Look-ups in named tables: a row name and a column name give one cell, copied from the table.

zifigul =
,netesaz,nebel,las,vukuvo,paba,rotoki,devib
vopino,79,20,48,95,13,78,21
kam,60,123,66,72,87,105,97
ravog,82,142,70,89,135,121,123
kili,28,84,65,228,25,35,12
vurigi,34,87,65,77,71,135,171
vima,24,70,55,47,15,125,60
rizene,88,54,69,63,35,103,78
bivetu,76,80,78,160,117,93,101
mege,136,100,86,45,16,107,123
litiz,75,65,88,102,141,121,78

paba of kam = 87
devib of ravog = 123
rotoki of vurigi = 135
paba of ravog = 135
rotoki of rizene = 103
vukuvo of vurigi = 77
rotoki of vopino = 78
devib of vopino = 21

Table veb
,bigotat,miz,nilu,vib
bif,6.7,6.8,0.6,2.5
mol,3.5,6.5,7.8,6.7
rugi,4.5,3.5,6.2,5.1
nokor,5.7,6.9,5.0,5.7
sumevul,5.3,5.8,5.0,5.3

miz of bif is 6.8
miz of nokor is 6.9
vib of mol is 6.7
bigotat of nokor is 5.7
nilu of mol is 7.8
miz of sumevul is 5.8
bigotat of rugi is 4.5
bigotat of sumevul is 5.3
bigotat of mol is 3.5
vib of nokor is 5.7
miz of mol is 6.5
nilu of rugi is 6.2

Table gal
fields: kise, dizodi, votuzi, gobat, pafa, rozopal, nim
peda: [80.12, 87.03, 78.04, 78.42, 82.00, 86.30, 80.82]
lep: [77.52, 83.99, 78.46, 74.15, 82.29, 91.65, 77.04]
gikal: [25.58, 73.59, 77.85, 66.61, 65.07, 61.01, 77.03]
fatef: [83.44, 87.28, 88.61, 90.27, 79.77, 82.48, 80.16]
zov: [34.32, 75.52, 78.65, 69.32, 66.90, 63.02, 73.66]
nazovil: [33.60, 72.53, 81.09, 70.85, 65.49, 64.74, 75.16]
lem: [21.90, 72.65, 79.11, 69.01, 64.49, 58.69, 77.11]
teded: [64.89, 78.92, 79.40, 78.22, 74.16, 86.76, 72.58]

dizodi of teded = 78.92
kise of peda = 80.12
kise of lep = 77.52
kise of nazovil = 33.60
pafa of teded = 74.16
pafa of fatef = 79.77
gobat of fatef = 90.27
rozopal of lep = 91.65
pafa of lem = 64.49
kise of teded = 64.89
votuzi of fatef = 88.61
pafa of gikal = 65.07
nim of lem = 77.11
rozopal of gikal = 61.01

zavuzin =
columns: rovuve, vud, zap, voron, vafo, pakab, zer, buberub, funola, tiri
gug: [384, 378, 382, 360, 354, 367, 344, 332, 405, 378]
gano: [864, 512, 568, 342, 464, 427, 8, 206, 267, 618]
zas: [287, 339, 336, 366, 364, 354, 369, 390, 399, 330]

gano, voron: 342
gug, vafo: 354
gug, zap: 382
zas, voron: 366
gano, zer: 8
zas, zer: 369
gano, tiri: 618
gano, buberub: 206
gano, pakab: 427
gano, vafo: 464
gug, vud: 378

fopes:
cols = nogon, mupimag, bizedeb, rusetod, kavagig, fida, dofe, bikuda, nad, meki
lam: [115, 157, 133, 139, 137, 141, 159, 134, 124, 136]
rugekot: [115, 164, 133, 189, 109, 132, 149, 126, 148, 136]
tedob: [146, 157, 125, 118, 109, 160, 159, 126, 118, 136]
sar: [115, 157, 133, 154, 137, 112, 159, 126, 124, 136]
kav: [89, 192, 201, 168, 105, 199, 174, 126, 184, 136]
mimapam: [176, 129, 201, 168, 160, 55, 179, 126, 172, 136]
gav: [115, 79, 91, 111, 155, 112, 105, 126, 118, 137]
temim: [115, 101, 91, 118, 150, 132, 120, 126, 124, 136]
biler: [89, 185, 201, 161, 105, 189, 169, 126, 172, 136]
teb: [104, 143, 133, 75, 160, 218, 174, 169, 94, 129]

gav, dofe -> 105
sar, rusetod -> 154
teb, rusetod -> 75
tedob, nad -> 118
lam, mupimag -> 157
temim, nogon -> 115
gav, kavagig -> 155
tedob, fida -> 160
gav, bikuda -> 126
rugekot, bizedeb -> 133
lam, nogon -> 115
rugekot, mupimag -> 164
lam, dofe -> 159
sar, bizedeb -> 133
biler, meki -> 136
kav, nogon -> 89

Table vov
columns: lovav, piz, fus, kur, mit, natep, dun, sosu
vomu: [40.92, 51.25, 37.63, 48.03, 65.47, 49.09, 36.84, 16.35]
rer: [69.70, 44.22, 72.63, 40.89, 55.98, 44.59, 66.75, 86.68]
kes: [38.54, 53.93, 37.75, 51.42, 63.96, 51.86, 39.29, 18.77]
lekudo: [39.61, 52.74, 39.85, 50.44, 65.25, 50.66, 37.70, 17.70]
tuf: [38.12, 52.82, 38.00, 51.93, 64.25, 52.46, 38.53, 18.49]
zek: [74.37, 49.96, 68.02, 35.04, 52.82, 47.07, 64.86, 82.88]
mal: [53.26, 56.65, 38.43, 40.59, 62.35, 54.53, 40.41, 20.83]
podole: [43.06, 51.42, 41.01, 44.67, 65.71, 47.63, 36.59, 17.62]

lekudo, mit: 65.25
vomu, piz: 51.25
zek, sosu: 82.88
rer, kur: 40.89
podole, dun: 36.59
zek, mit: 52.82
tuf, lovav: 38.12
mal, piz: 56.65
tuf, piz: 52.82
zek, lovav: 74.37
rer, lovav: 69.70
vomu, sosu: 16.35
mal, mit: 62.35
tuf, dun: 38.53
rer, piz: 44.22
tuf, sosu: 18.49

gapa.tsv
	denami	masog	bub	pizaba	gelugi	bape	siko	vuli	gizev	nud
zok	72.23	16.42	32.29	33.68	15.85	54.70	30.58	32.08	47.23	34.15
mot	49.73	16.96	50.10	41.92	19.79	41.02	24.50	33.52	40.14	32.81
busa	1.79	48.15	42.24	33.63	34.47	14.02	37.49	43.07	27.12	23.00
sof	32.02	28.55	16.94	25.31	48.12	40.65	41.47	28.71	34.20	32.04
sifedo	31.07	28.11	25.66	35.52	35.36	42.50	42.49	25.24	42.67	30.80
zubugog	5.49	50.92	71.06	28.10	26.55	10.02	30.19	45.78	19.35	33.10
gom	77.11	17.24	33.55	26.66	14.79	58.22	37.39	38.45	48.60	32.36
vaf	39.24	36.55	19.47	35.44	41.55	41.17	34.01	19.13	33.80	39.30
burul	93.21	9.56	29.87	38.83	10.09	61.31	30.63	21.04	51.27	31.63
pagesek	31.56	41.69	18.44	39.93	34.29	39.73	29.49	29.95	33.19	36.26
fusa	45.12	34.18	25.18	28.17	30.52	40.25	38.14	35.98	27.24	34.40

mot, gizev => 40.14
zok, pizaba => 33.68
pagesek, bape => 39.73
zok, siko => 30.58
busa, siko => 37.49
mot, gelugi => 19.79
fusa, bub => 25.18
zok, bub => 32.29
pagesek, siko => 29.49

